These are the activations of a small neural network, seen along a few directions. Each row is one input.
Each table varies a few parts of the input and shows all the possible inputs, shuffled.
A made-up example of a description, with smaller parts first: one of 6 places along a line, together with either a single point or one of 9 places along a line or (one of 3 separate values, together with one of 8 places around a ring).
Shared parts are said once, and a part with two or three values counts as separate values.

Other details of the inputs shift rows strongly along two fixed directions, in all tables alike. That doesn't count.

A family of inputs:
row 1: -1.95; +0.11; -1.31; +0.66; +0.82; -0.12; +0.08; +0.19; +0.97; -0.11; -0.54; -0.73
row 2: +1.14; +0.67; -1.44; -0.52; +0.13; +1.00; -0.80; +0.37; +0.56; +0.27; +0.39; -0.12
row 3: +0.75; +0.97; -0.92; -0.90; -0.88; +0.35; +1.26; +0.32; -0.26; -1.17; -0.72; -0.71
row 4: +1.12; +1.20; -0.35; -1.66; +0.58; +0.88; -0.33; +0.55; +0.42; -0.61; +1.08; +1.02
row 5: +0.32; +1.24; -0.79; -0.32; -0.49; -1.08; +0.47; +0.46; +0.50; +0.18; -0.18; -0.62
row 6: -1.94; +0.38; -0.16; -0.27; +1.33; -0.09; +0.37; +0.26; +0.95; -0.92; +0.10; +0.49
row 7: -2.18; +0.22; -1.07; +0.32; +0.53; -1.05; -0.42; -0.07; +0.37; -0.25; -0.12; -0.85
row 8: +0.55; +1.34; -0.15; -1.23; +0.43; +0.13; +1.38; +1.24; +0.89; -0.68; +0.05; +0.74
row 9: +0.77; +0.93; -1.18; -1.07; -0.28; -0.36; -1.33; +0.21; -0.14; +0.32; +0.95; -0.43
row 10: -0.54; +1.37; -0.02; -1.01; +1.40; -0.44; +0.67; +0.97; +0.79; -0.34; -1.28; -0.17
row 11: -1.07; -1.38; -1.15; -0.65; -0.23; +0.23; -0.26; -0.61; +0.08; -1.71; +0.50; -0.08
row 12: +2.25; -1.67; +3.06; +3.21; +0.61; +0.39; +0.65; -3.21; -0.77; +2.50; +1.66; +0.31
row 13: -0.37; +0.54; +1.53; -1.55; -1.51; +0.85; -0.58; +1.42; +0.86; -0.19; -0.10; +0.99
row 14: +2.32; +0.36; +2.92; +2.84; -0.07; -0.08; +2.95; -4.09; +0.22; +3.06; -0.10; -0.23
row 15: -0.08; -0.06; +0.76; -1.37; -2.88; +1.17; -0.64; +0.60; -0.23; -0.54; -0.67; -0.43
row 16: -1.76; -0.17; -1.12; +0.01; +0.20; +0.03; +0.32; -0.75; -0.14; -1.41; -0.56; -0.89
row 17: -0.56; +1.20; -1.07; +0.15; +0.74; -0.51; +0.30; +0.42; +1.07; +0.41; -1.99; -1.32
row 18: -0.40; +0.89; -1.03; -0.62; +0.10; -0.21; +0.53; +0.04; -0.32; -0.99; -2.10; -1.35
row 19: -1.29; -0.63; -0.20; -0.75; +0.79; +0.05; -0.21; +0.02; +1.23; -1.17; +1.02; +1.44
row 20: +1.01; -4.79; +0.39; +3.59; -0.17; -1.47; -1.64; +7.80; -7.88; +1.97; -3.05; +4.72
row 21: -1.49; -0.94; -0.84; -0.35; +0.06; -0.89; -0.90; -0.27; +0.63; -0.27; +0.92; -0.07
row 22: +0.09; -0.33; -0.53; -0.38; +0.02; -0.60; -1.75; +0.70; +0.13; -0.39; +1.83; -0.57
row 23: -0.41; +0.30; +0.55; -0.70; -2.14; +0.98; -1.01; +0.93; +1.33; +0.75; -0.70; -0.46
row 24: +1.35; +0.50; -1.12; -1.43; -0.65; +1.19; -0.32; -0.11; -0.94; -1.08; +0.45; -0.44
row 25: +0.42; +0.13; +0.42; -0.79; +0.70; +0.55; -0.83; +0.44; +0.98; -1.32; +2.07; +0.80
row 26: -1.25; -1.02; -1.13; +0.02; +0.33; +0.22; -0.45; -0.08; +1.41; -0.21; +0.52; +0.05
row 27: +2.40; -2.04; +3.10; +2.38; +0.00; +0.51; +0.90; -3.33; -2.34; +0.96; +1.55; +0.21
row 28: +0.79; +0.67; +2.86; +2.42; +0.55; -1.65; +1.62; -4.40; -0.36; +2.95; -0.98; -1.32
Description of these inputs: one of 4 separate values, together with either a single point or one of 6 places around a ring.
Q: Start at row 8 and move only the place on the ring of 6, one step at a time. The first step leads to row 10. Which rows follow, in order?
A: row 6, row 19, row 25, row 4
Q: Change only the choice among 4 separate values in row 14. List by row number the other rows that result.
A: row 3, row 5, row 8

A family of inputs:
row 29: -1.19; +1.16; -1.91; -2.29; -1.00; +0.13; -0.67; +3.41; +0.47; -1.87; -1.65; -0.62
row 30: +4.52; -2.43; +4.04; +3.71; +0.33; +0.47; +1.75; -2.11; -3.96; +2.94; +1.77; +2.85
row 31: -0.46; -0.54; -1.08; -2.39; -0.59; +1.53; -2.38; +2.44; +0.39; -2.49; +2.13; +1.03
row 32: -1.08; +2.43; -0.50; -2.16; -2.12; +0.64; -0.80; -3.08; +4.41; +0.00; +1.01; -3.49
row 33: +0.86; -2.52; +4.58; +4.96; +2.03; -0.86; +2.85; -5.61; -1.52; +3.33; +0.65; +1.46
row 34: -0.76; +3.32; -0.75; -1.88; +0.88; +0.32; +1.09; -4.09; +4.69; -0.87; +1.02; -2.99
row 35: -1.04; -3.03; -2.54; +0.71; +0.89; -0.77; -1.52; +5.83; -3.91; -1.89; -1.42; +2.27
row 36: -0.72; -0.97; -2.17; +0.18; +0.89; -0.95; -0.51; +6.57; -3.37; -0.87; -2.98; +2.45
row 37: -0.26; +3.05; -0.72; -2.58; -0.86; +0.36; +0.31; -3.52; +3.62; -1.15; +0.95; -3.57
row 38: -0.64; +1.17; -3.08; -1.52; +1.13; -0.57; -0.54; +2.43; -0.13; -1.88; -0.78; -0.40
row 39: -0.94; +2.97; -0.04; -2.92; -2.32; +1.29; +0.40; -2.71; +4.24; -0.66; +0.01; -3.04
row 40: -0.27; +2.77; -1.13; -2.47; -1.35; +0.97; +0.27; -3.67; +3.88; -0.90; +0.96; -3.45
row 41: +0.26; +0.08; -1.36; -2.60; -0.94; +0.86; -2.65; +3.22; +0.68; -1.09; +1.29; +0.51
row 42: -1.76; +3.56; +0.09; -2.49; -0.34; +0.56; +1.17; -2.94; +5.37; -0.59; +0.32; -2.70
row 43: +1.28; -2.58; +4.73; +4.63; +1.21; -1.09; +2.46; -5.12; -2.97; +3.38; +0.62; +1.70
row 44: +1.27; -1.56; +4.14; +5.02; +1.60; -1.22; +2.27; -4.09; -1.59; +4.34; -0.29; +1.03
row 45: +1.96; -1.77; +4.21; +4.24; -0.02; -1.02; +1.37; -3.36; -2.90; +3.82; -0.33; +0.54
row 46: +1.54; -2.16; -1.08; -0.20; -0.24; +0.56; -1.70; +7.17; -3.73; -1.09; -1.07; +4.03
row 47: -1.52; +0.67; -2.40; -1.05; +0.15; -0.98; -1.50; +3.02; +0.46; -0.79; -0.56; -0.25
row 48: -1.03; -3.62; -3.03; +1.09; +0.66; -0.21; -1.65; +6.21; -4.12; -1.67; -1.66; +2.65
Q: Changing only one part turns row 41 into row 30. The same change can be made to row 47. Which row results?
A: row 38
Q: Describe the family of inputs behind these rows.
A: one of 4 separate values, together with either a single point or one of 4 places along a line
Q: List by row number the other rows that have the choice among 4 separate values in common with row 33.
A: row 31, row 35, row 43, row 48
Q: Change only the choice among 4 separate values in row 33. List by row number the other rows that result.
A: row 34, row 42, row 44

A family of inputs:
row 49: +0.31; -0.61; +0.43; +0.23; -0.13; +0.42; -0.43; -0.71; +0.31; +0.32; +1.12; +0.36
row 50: +0.16; -0.35; +0.57; -0.08; +0.41; +0.33; -0.29; -0.78; +0.16; -0.24; +1.10; +0.34
row 51: +0.33; -0.08; +1.15; +0.02; -1.03; +0.38; -0.26; +0.02; -0.14; +0.53; +0.25; +0.38
row 52: -0.67; -0.17; -0.16; +0.52; +0.66; -0.58; +0.05; -0.81; +0.13; +0.17; +0.21; -0.26
row 53: -0.60; -1.87; -3.56; +0.80; +1.86; -0.67; -0.58; +7.96; -4.38; -1.51; -3.35; +3.13
row 54: +0.14; -0.59; +0.39; +0.09; +0.10; +0.38; -0.54; -0.64; -0.04; -0.04; +1.10; +0.36
row 55: -0.64; -0.30; +0.43; +0.47; -0.17; -0.35; +0.39; -0.51; -0.12; +0.46; -0.84; -0.43
row 56: -3.30; +3.20; -4.60; -4.97; -0.32; +0.25; -1.50; +1.94; +5.38; -4.03; +0.78; -2.64
row 57: +1.23; +0.44; +0.52; -0.30; -0.53; +0.22; -0.07; -0.01; -0.17; +0.46; +0.44; -0.06
row 58: -0.60; +0.34; +0.58; +0.36; -0.36; -0.31; +0.18; -0.29; +0.34; +0.53; -0.87; -0.37
row 59: +0.12; +0.59; +0.34; +0.34; +0.21; -0.34; +0.50; -0.25; +0.23; +0.79; -0.99; -0.26
row 60: -0.12; -0.28; +0.11; +0.63; +0.00; -0.30; +0.46; -1.09; -0.34; +0.25; -0.57; -0.60
row 61: +1.11; -0.04; +0.44; +0.08; -0.55; +0.29; +0.00; -0.46; -0.65; +0.15; +0.43; +0.00
row 62: +1.07; +0.24; +0.96; -0.26; -0.65; +0.13; -0.05; -0.04; -0.08; +0.72; +0.18; +0.36
row 63: +0.31; -0.49; +0.71; +0.14; +0.34; +0.40; +0.15; -0.54; +0.32; -0.26; +0.95; +0.55
row 64: +0.18; -0.40; +0.93; -0.10; -0.88; +0.45; -0.09; -0.39; -0.21; +0.32; +0.38; +0.10
row 65: +0.33; +0.69; -0.04; +0.44; +0.37; -0.18; +0.58; -0.31; +0.04; +0.61; -0.67; -0.63
row 66: +0.57; -0.38; +0.30; -0.17; -0.78; +0.39; -0.19; -0.54; -0.43; -0.16; +0.47; -0.05
row 67: +0.84; +0.26; +0.68; -0.30; -0.29; +0.45; +0.58; -0.27; -0.22; -0.01; +0.09; +0.47
row 68: +0.24; +0.19; -0.16; +0.67; +0.25; -0.21; +0.55; -0.69; -0.41; +0.27; -0.63; -0.57
row 69: -0.51; -0.29; -0.18; +0.75; +0.47; -0.51; +0.15; -0.66; +0.32; +0.49; +0.23; -0.15
row 70: -0.50; -0.09; +0.14; +0.64; +1.02; -0.63; +0.43; -0.94; -0.04; +0.16; +0.18; -0.03
Q: Changing only one part turns row 69 into row 49. The same change can be made to row 58. Which row results?
A: row 51
Q: Describe the family of inputs behind these rows.
A: one of 2 separate values, together with either a single point or one of 4 places along a line or one of 6 places around a ring
Q: Change only the choice among 2 separate values in row 50. List by row number the other rows that result.
A: row 70
